These are the activations of a small neural network, seen along a few directions. Each row is one input.
In each table, some parts of the input vary, and every possible input appears once, in random order.
A made-up example of a description, with smaller parts first: ring(5) and (point or line(11) or (values(2) and line(6))).
Shared parts are said once, and a part with two or three values counts as separate values.
(in the rows, 128 means zero)

A family of inputs:
r1: [ 86 135 125 104 142 201 100 101 120  77 179 120 160 192]
r2: [195  85 141 172 115  62 147 160 123 185 104  97  72  72]
r3: [ 76 202 122 121 153 142 157 102 164  90  53 210 201 119]
r4: [200  88 145 170 119  58 150 158 122 180 110  95  72  71]
r5: [ 70 202 114 123 150 143 155 101 162  90  48 205 202 115]
r6: [133 112 164 184  80 208 169  84 136  98 153 107 100 145]
r7: [145 114 122 117 136  36  94 207 122 194 120 114 137 106]
r8: [148 117 127 115 140  31  96 205 119 189 127 113 139 106]
r9: [127 106 158 185  76 213 168  83 138 103 146 108 103 146]
r10: [ 88 129 125 106 139 205 102  99 124  81 176 123 161 197]
r11: [159 111 125 142 119 151 159  83 116 136 125 106  56 114]
r12: [165 109 131 141 121 149 162  84 117 135 128 109  57 120]
r13: [133 105 161 186  78 211 171  84 140 102 149 111 105 152]
r14: [ 73 205 119 123 154 137 157 102 164  85  56 205 202 116]
r15: [165 115 130 141 123 145 160  84 114 131 132 103  56 113]
r16: [199  82 146 171 117  60 150 160 124 183 106  99  73  78]
r17: [ 81 129 120 104 138 208  99 100 122  83 172 121 161 193]
r18: [150 112 129 115 138  34  98 206 123 193 122 116 138 110]
r19: [100 142  99  56 151  99  66 161 115 118 161 144 163 144]
r20: [ 99 145  95  57 153  94  65 161 111 115 164 141 165 139]
r21: [ 94 142  91  57 150 101  63 162 114 119 158 142 164 140]
Q: What is each input in this table made of?
A: values(3) and (point or ring(6))
Q: The inputs of r20 and r19 match in every part but the values(3) part. If r15 is changed in the same way as r20 into r19, which row does it become?
A: r12
Q: Change only the values(3) part in r8. List by row number the other rows that result.
A: r7, r18
Q: Which other rows agree with r11 in the values(3) part? List them by row number.
A: r2, r5, r7, r9, r17, r21

A family of inputs:
r22: [ 63 169 132 101 135 140  96 159 149 100 132 172 228 166]
r23: [179  95 155 183 123  97 170 137 131 186  95  99  90 111]
r24: [178 123 130 146 135  50 142 159 124 180  94 116  86  70]
r25: [ 65 178 130 104 135 128 109 155 155 101 112 183 225 148]
r26: [112 133 116 106 119 199 134  70 119  97 150 130  97 153]
r27: [178 110 134 141 136  60 131 161 118 181 109 105  85  83]
r28: [116 159 107  91 176 145 133  81 124  95 110 154 132 138]
r29: [123 130 145 160  83 187 163  84 132  88 145 124 108 122]
r30: [ 59 160 132 100 135 150  82 166 144  99 156 157 232 188]
r31: [152 108 101  76 131  21  72 203 105 174 148 121 119  87]
r32: [109 122 117 106 118 212 121  73 113  95 176 115  98 175]
r33: [ 82 173 106 113 159 121 124 129 145 114  80 168 186 126]
r34: [114 145 114 109 120 185 146  69 125  98 129 142  96 135]
r35: [117 170 104  97 174 132 145  81 130  97  93 164 131 122]
r36: [152 101 153 181  92 156 161 113 141 121 117 124 105 109]
r37: [115 157 112 114 120 171 157  70 131  98 111 152  96 120]
r38: [177  98 137 137 136  69 120 166 112 181 128  90  83  99]
r39: [151  89 155 178  90 168 151 115 137 121 137 110 105 127]
r40: [ 75 143 111 102 162 157  85 139 126 110 141 129 196 181]
r41: [113 138 109  84 179 170 106  87 111  92 155 126 135 179]
r42: [ 78 152 110 103 162 146  99 133 132 112 116 145 192 159]
r43: [125 141 143 164  84 174 172  84 137  89 128 135 107 108]
r44: [150  97 102  74 131  27  58 213  99 174 173 104 117 107]
r45: [154 119  99  81 130  14  85 197 112 173 129 134 120  72]
r46: [175  87 140 136 135  76 107 173 107 181 153  72  81 119]
r47: [153 113 150 185  94 144 171 113 145 121 100 136 105  95]
r48: [122 119 147 158  81 200 153  85 127  86 167 112 108 138]
r49: [179  83 159 180 122 106 159 140 126 186 114  85  89 128]
r50: [155 131  97  88 129   6  97 193 118 172 113 145 120  60]
r51: [149  77 156 180  87 178 140 121 134 120 162  92 105 149]
r52: [ 67 188 128 110 134 116 121 153 160 102  96 193 221 133]
r53: [180 108 151 188 123  87 179 136 136 185  80 111  91  97]
r54: [ 80 162 108 107 160 133 112 130 139 113  96 157 189 141]
r55: [177  71 162 181 120 114 148 147 122 186 139  66  88 150]
r56: [114 148 108  86 178 158 120  82 117  94 130 141 133 156]
r57: [120 109 148 160  78 211 142  89 123  84 193  96 109 159]
Q: The inputs of r55 and r51 match in every part but one. If r49 is changed in the same way as r55 into r51, which row does it become?
A: r39
Q: What is each input in this table made of?
A: line(4) and line(9)
Q: Start at r24 and move only the line(4) part, one step at a time. The first step leads to r27. Which rows follow, in order?
A: r38, r46
Q: Change only the line(9) part in r54. List by row number the other rows that result.
A: r23, r25, r27, r28, r29, r34, r36, r45

A family of inputs:
r58: [ 90 161 119 152 125 242 180  25 140  66  95 148 117 140]
r59: [160  96 141 154 129  96 127 159 125 169 124  98 109 122]
r60: [ 64 149 120  81 129 200  81 115 111  83 209 111 167 206]
r61: [113 106 128 111 109 232 124  66 120  78 185 121 105 188]
r62: [158 117 137 142 109  92 140 145 127 155 120 121  95  92]
r63: [162 106 128 126 151  90 115 147 115 148 131 108 110 113]
r64: [ 67 175  74  39 168  84  68 166 128 136 105 180 194 135]
r65: [ 71 147 137 142 113 179 111 133 155  56 138 165 222 149]
r66: [155 107 148 166  88  98 155 151 132 180 114 111  99 104]
r67: [156 132 115 114 131  84 133 128 118 130 126 132  93  88]
r68: [159 112 116 110 162  85 113 136 109 136 134 111 112 113]
r69: [157 111 143 154  98  95 147 149 130 167 117 115  97  97]
r70: [ 58 211 136 120 159 192 164  73 166  63  78 205 215 168]
r71: [161 100 136 141 140  93 120 154 120 158 127 103 109 116]
r72: [159  93 145 167 118  99 136 162 129 180 122  94 110 128]
r73: [158 124 128 129 120  88 135 139 123 143 123 127  94  88]
Q: What is each input in this table made of?
A: point or ring(5) or (values(2) and line(5))
Q: Change only the values(2) part in r68. List by row number the other rows that result.
A: r67
Q: Start at r67 and move only the line(5) part, one step at a time. The first step leads to r73. Which rows follow, in order?
A: r62, r69, r66
Q: List by row number the other inputs of the same sort as r61.
A: r58, r60, r65, r70

A family of inputs:
r74: [171 100 121 123 125  67 125 154 112 176 130 105  83 100]
r75: [163  99 131 128 122  76 109 172 112 177 148  91  92 113]
r76: [181  94 146 164 114  64 141 169 127 175 120 101  95  92]
r77: [174  82 144 163 106  80 130 168 120 179 131  88  92  98]
r78: [181 107 138 150 123  60 141 160 123 180 104 114  90  78]
r79: [ 68 182 120 102 152 152 125 115 148  91  99 179 201 150]
r80: [ 72 157 118  99 121 219 118  74 130  50 165 151 159 171]
r81: [ 63 184 121 127 126 203 149  78 154  64 104 182 185 152]
r82: [ 80 161 102  78 168 145  92 122 124  95 138 151 184 164]
r83: [ 79 141 125 106 131 187 102 117 134  87 158 143 179 183]
r84: [135 116 151 174 108 228 181  47 132  92 135 109  85 155]
r85: [169 114 118 123 140  55 123 160 120 169 105 121  91  81]
Q: What is each input in this table made of?
A: point or ring(5) or ring(6)
Q: Start at r75 and move only the ring(6) part, one step at a time. The first step leads to r74. Which rows follow, in order?
A: r85, r78, r76, r77

A family of inputs:
r86: [167  84 145 144 110  57 105 200 119 185 144  95 116 106]
r87: [168  84 145 146 116  60 105 201 119 185 142  94 116 110]
r88: [181 104 141 170 119  54 149 166 132 179  96 111  97  75]
r89: [ 82 160 128 124 130 168 129 113 147  97 116 162 180 148]
r90: [ 95 166 122 113 143 164 135  96 136  90 110 157 152 137]
r91: [186  74 163 206  75 190 190  75 122 136 146  73  30 121]
r92: [154 126 124 125 135  55 133 161 130 172  91 135 118  86]
r93: [102 153 126 115 134 177 133  92 135  86 134 151 146 154]
r94: [151 108 118 101 143  70  91 175 109 169 152 100 111 121]
r95: [ 80 161 124 125 129 168 129 114 147  96 114 162 179 148]
r96: [ 99 138 115 102 138 180 114  95 125  85 150 137 147 158]
r97: [ 85 146 128 116 134 178 118 110 136  89 143 142 168 172]
r98: [158 122 107  99 153  79 117 136 107 155 123 122  88 102]
r99: [149 109 113 101 136  67  89 175 109 168 153 101 109 117]
r100: [155 127 124 127 140  57 133 162 130 172  88 135 117  90]
r101: [153 128 119 126 134  54 132 162 131 171  88 136 115  85]
r102: [ 83 161 129 124 135 169 128 113 147  97 114 161 178 152]
r103: [188  74 166 205  81 190 190  74 122 137 144  72  30 125]
r104: [ 80 156 124 121 129 168 123 117 138  95 130 151 183 160]
r105: [181 102 145 169 119  55 151 164 130 180  98 110  99  76]
r106: [ 94 164 122 113 138 162 136  96 136  89 113 157 153 133]
r107: [100 152 125 114 129 175 134  92 135  85 137 152 147 150]
r108: [100 139 116 103 143 181 113  95 125  86 147 136 146 162]
r109: [ 82 146 123 117 129 177 118 112 136  87 144 143 169 168]
r110: [ 83 145 127 115 129 176 119 111 136  88 146 143 170 168]
r111: [ 82 155 128 119 129 168 123 116 138  96 132 151 184 161]
r112: [ 97 139 111 104 137 180 113  96 125  84 148 137 146 158]
r113: [167  85 141 145 110  57 103 201 120 184 143  95 114 106]
r114: [ 99 153 121 116 128 176 133  93 135  84 135 152 146 150]
r115: [150 107 118 100 137  67  91 174 108 168 154 100 112 118]
r116: [ 93 166 117 114 138 162 135  97 136  89 111 158 152 132]
r117: [183 103 145 171 125  57 150 165 131 180  96 110  98  80]
r118: [ 83 156 129 120 134 169 122 116 138  96 130 150 183 165]
r119: [157 121 107  97 148  76 117 135 107 155 125 122  89  98]
r120: [186  71 166 204  75 188 191  73 121 136 147  72  30 121]
r121: [156 123 102  99 147  76 115 136 108 154 123 123  87  97]
Q: What is each input in this table made of?
A: values(3) and (point or ring(5) or ring(6))
Q: The inputs of r103 and r91 match in every part but the values(3) part. If r108 is changed in the same way as r103 into r91, which row does it become?
A: r112
Q: Change only the ring(5) part in r117. List by row number the other rows that result.
A: r87, r94, r98, r100
Q: Which other rows agree with r86 in the values(3) part? List them by row number.
A: r89, r92, r96, r105, r106, r107, r110, r111, r115, r119, r120

A family of inputs:
r122: [ 42 178 112  89 135 242 114  65 138  33 156 170 193 193]
r123: [149 109 129 129 129 109 122 140 118 148 137 108 106 123]
r124: [147 122 132 144 126 114 144 126 129 140 112 125 109 108]
r125: [147 120 143 160 113 131 155 119 135 131 114 124 110 111]
r126: [147 111 128 124 132  95 114 153 119 151 138 111 116 121]
r127: [150 107 132 137 122 124 131 129 120 144 138 106  99 125]
r128: [146 125 127 133 131  99 135 137 127 146 112 127 114 107]
r129: [147 105 141 151 107 142 141 121 124 138 142 105  97 129]
r130: [ 36 193 118 102 147 233 130  67 152  42 120 186 214 190]
r131: [144 111 126 121 132  84 105 167 120 154 139 113 127 119]
r132: [142 127 125 125 132  87 127 149 127 151 113 129 121 105]
r133: [138 128 123 120 130  77 118 163 127 156 115 132 131 104]
Q: What is each input in this table made of?
A: values(2) and (point or line(5))
Q: The inputs of r126 and r132 match in every part but the values(2) part. If r122 is changed in the same way as r126 into r132, which row does it become?
A: r130
Q: Start at r125 and move only the line(5) part, one step at a time. The first step leads to r124. Which rows follow, in order?
A: r128, r132, r133
